A small network was shown many inputs. Here are its activations along a few directions, one row for each input.
Each table varies a few parts of the input and shows all the possible inputs, shuffled.
A made-up example of a description, with smaller parts first: one of 2 separate values, together with either a single point or one of 11 places around a ring or (one of 6 places along a line, together with one of 8 places around a ring).
Shared parts are said once, and a part with two or three values counts as separate values.
(in the rows, 128 means zero)

Other details of the inputs shift rows strongly along two fixed directions, in all tables alike. That doesn't count.

Table:
x1: [114 123  94 144 152 148 165 131 136  40 200 130 107]
x2: [130 139  94 141 138 132 161 138 143  92 182 159  78]
x3: [129 154 107 139 128 142 165 150 145  65 171 142  91]
x4: [149 117 151 137 119 116  73 118  95 165  71 130 181]
x5: [151 150 156 133 132 106  67 138  76 149  85 158 153]
x6: [101  72 115 106 155 113 121  90 134 164 124  87 151]
x7: [134 154 153 125 123 106  76 148  85 162  76 156 141]
x8: [121 145 126 112 151 127 150 132 141 119 150 115  95]
x9: [169 183 185 115  56 168 137 146 127 125 151 226  80]
x10: [136 108  88 152 118 151 165 122 161  81 168 135 111]
x11: [ 92  89 136 108 148 111 147  98 143 138 111  66 156]
x12: [143 158 140 118 131 113  86 145 102 187 101 158 114]
x13: [106 143 159 105 147  99 118 133 110 152  94 107 134]
x14: [162 168 124 153  81 152 142 156 153 148 117 151 109]
x15: [112  93  89 127 140 147 166 111 166 118 176 103 113]
x16: [ 97  90 115 111 175  92 133 105 120 118 154 117 124]
x17: [117  91 137 128 137 118  96 101 104 139  94 100 184]
x18: [155 146  95 136 141 133 143 140 143 117 180 169  69]
x19: [ 98  96 119 121 171 112 123 105 104  83 151 109 148]
x20: [ 90  77 117 120 141 124 136 106 133 118 127  84 164]
x21: [142 129 134 136 106 121 106 130 122 183  88 138 142]
x22: [145 171 146 138 126 135 126 149 113  95 119 135 124]
x23: [157 126 113 147 109 128 130 129 142 152 126 151 117]
x24: [116 102 114 138 133 144 149 108 143  82 146  91 154]
x25: [125 122 159 126 125 125 106 116 114 140  75  88 181]
x26: [113 100 134 132 130 131 109 113 113 129 106  98 179]
x27: [ 98 123 154 111 155 107  97 119  90 119 101  97 171]
x28: [103 118 100 131 148 133 161 135 137  66 181 127 104]
x29: [ 96  89 125 118 136 122 138 106 138 116 118  78 164]
x30: [122 150 126 129 137 131 157 142 137  77 146 124 104]
x31: [170 135 112 141 110 137 118 132 144 171 126 156 109]
x32: [101  94 132 102 143 118 122 102 137 170 108  77 157]
x33: [108 126 119 110 154 121 127 131 124 141 149 124 110]
x34: [152 129 197 107  50 157 116 110 129 170 107 170 139]
x35: [ 74  95 124 103 169 101 135 114 116 125 144  96 136]
x36: [179 176 116 151  89 166 157 155 171 139 136 150  83]
x37: [138 133 121 134 139 114 119 137 115 107 139 157 112]
x38: [145 184 140 135 107 128 122 166 122 146 115 161 101]
x39: [181 150 116 163  87 144 121 149 139 133 117 174 114]
x40: [151 183 134 126 115 135 116 162 127 159 122 158  93]
x41: [136 140 146 133  97 125  99 143 117 196  75 133 151]
x42: [118 109 113 135 128 142 174 117 164  80 148  93 127]
Description of these inputs: one of 2 separate values, together with either a single point or (one of 4 places along a line, together with one of 5 places along a line).
Question: Changing only the choice among 2 separate values turns x17 into x19. The same change can be made to x42. Which row results?
Answer: x30
Question: Changing only the choice among 2 separate values turns x12 into x6. The same change can be made to x33. Which row results?
Answer: x15
Question: Start at x37 and move only the place on the line of 5, one step at a time. The first step leads to x7. Which rows follow, in order?
Answer: x28, x3, x30
Question: Change only the place on the line of 5 in x5. List by row number the other rows that result.
Answer: x1, x19, x22, x27

Table:
x43: [142 161 131 137 121 140 130 148 123 112 140 154 110]
x44: [127 163 178 105 137  92  62 152  68 187  67 152 147]
x45: [138 175 134 136 136 118 103 158  95 115 114 160 116]
x46: [ 56  78 116  94 219  80 126  95  96  73 165  83 145]
x47: [184 188 166 159  71 144  70 165  94 165  43 168 160]
x48: [140 152 117 127 139 127 144 141 134 111 168 160  76]
x49: [174 154 152 145  63 145  93 140 127 208  59 147 154]
x50: [126 164 180 111 129 100  66 149  73 188  59 146 152]
x51: [162 161 121 143  97 146 122 153 142 170 122 161  98]
x52: [157 169 142 150 105 134 106 158 111 126 102 152 127]
x53: [ 74  37 104 104 163 115 158  70 159 127 147  51 165]
x54: [129 134 145 113 122 115  98 130 113 191  88 124 143]
x55: [ 82  49 113 104 156 118 158  79 156 111 148  63 157]
x56: [ 55  63 120  87 193  91 144  79 124 103 161  74 140]
x57: [132 127 159 121 104 126 100 128 110 163  76 123 165]
x58: [177 188  77 179 106 175 188 176 162  32 216 189  45]
x59: [147 123 157 130  86 135 101 124 127 190  64 121 169]
x60: [165 170 136 139 103 145 122 151 131 145 121 164 102]
x61: [139 174 137 135 145 110 103 159  95 120 124 165 108]
x62: [ 82  56 118 124 161 122 152  83 134  69 147  59 176]
x63: [170 171 154 139  82 141  97 151 121 178  83 159 125]
x64: [174 163  75 184  98 180 197 157 178  25 209 167  71]
x65: [129 144 152 127 129 115  84 140  89 140  75 126 163]
x66: [161 162  69 159 114 170 204 156 184  57 225 181  32]
x67: [ 74  41 104 103 163 116 161  68 157 115 154  50 166]
x68: [ 62  49 121  94 173 111 149  75 135  92 157  61 162]
x69: [ 63  55 126  99 179 108 148  79 130  86 156  59 164]
x70: [148 156 120 128 126 121 123 148 127 157 138 162  91]
x71: [163 158  61 164 114 171 206 156 190  70 224 177  31]
x72: [129 142 130 120 132 116 119 135 123 167 118 138 115]
x73: [ 77  38 123 106 157 124 158  62 149 103 144  52 177]
x74: [160 181 159 133  92 135  90 161 103 170  88 171 122]
x75: [176 173  65 165 113 169 194 166 183  76 227 197  21]
x76: [ 73  43 110 117 164 132 178  68 153  54 176  58 162]
x77: [150 171 125 136 110 140 131 157 126 118 145 179  85]
x78: [121 124 160 103 130 105  86 125 104 194  71 116 153]
x79: [151 126 163 132  84 131  79 127 119 225  42 124 178]
x80: [ 61  53 121 107 188  99 135  77 119  73 137  51 189]
x81: [135 132 167 112 105 107  70 127 101 229  43 114 172]
x82: [171 165 163 138  75 139  89 148 114 193  58 151 150]
x83: [165 162  72 155 124 161 198 156 182  61 230 187  28]
x84: [ 48  56 126  77 209  81 137  78 111  97 168  72 144]
x85: [121 154 155 120 144  99  84 148  77 148  85 136 141]
x86: [171 151  70 169  94 184 207 148 201  58 219 168  49]
x87: [126 115 151 115 115 115  87 121 118 210  67 110 163]
x88: [165 147 147 149  74 153 120 138 133 146 101 149 138]
x89: [144 173 128 147 127 133 110 154 108 107 126 157 120]
x90: [ 69  53 126 103 170 113 153  77 135  85 149  57 177]
Question: Changing only one part turns x72 into x56. The same change can be made to x70. Which row results?
Answer: x48
Question: Changing only one part turns x59 into x79. The same change can be made to x78. Which row results?
Answer: x51
Question: What is each input in this table made of?
Answer: one of 6 places along a line, together with one of 8 places along a line
Question: Change only the place on the line of 8 in x55. List by row number the other rows that result.
Answer: x53, x57, x64, x67, x80, x82, x90
Question: Change only the place on the line of 6 in x77. List by row number the other rows that result.
Answer: x57, x68, x74, x84, x88
Question: Change only the place on the line of 6 in x69. List by row number the other rows that result.
Answer: x43, x44, x50, x76, x90
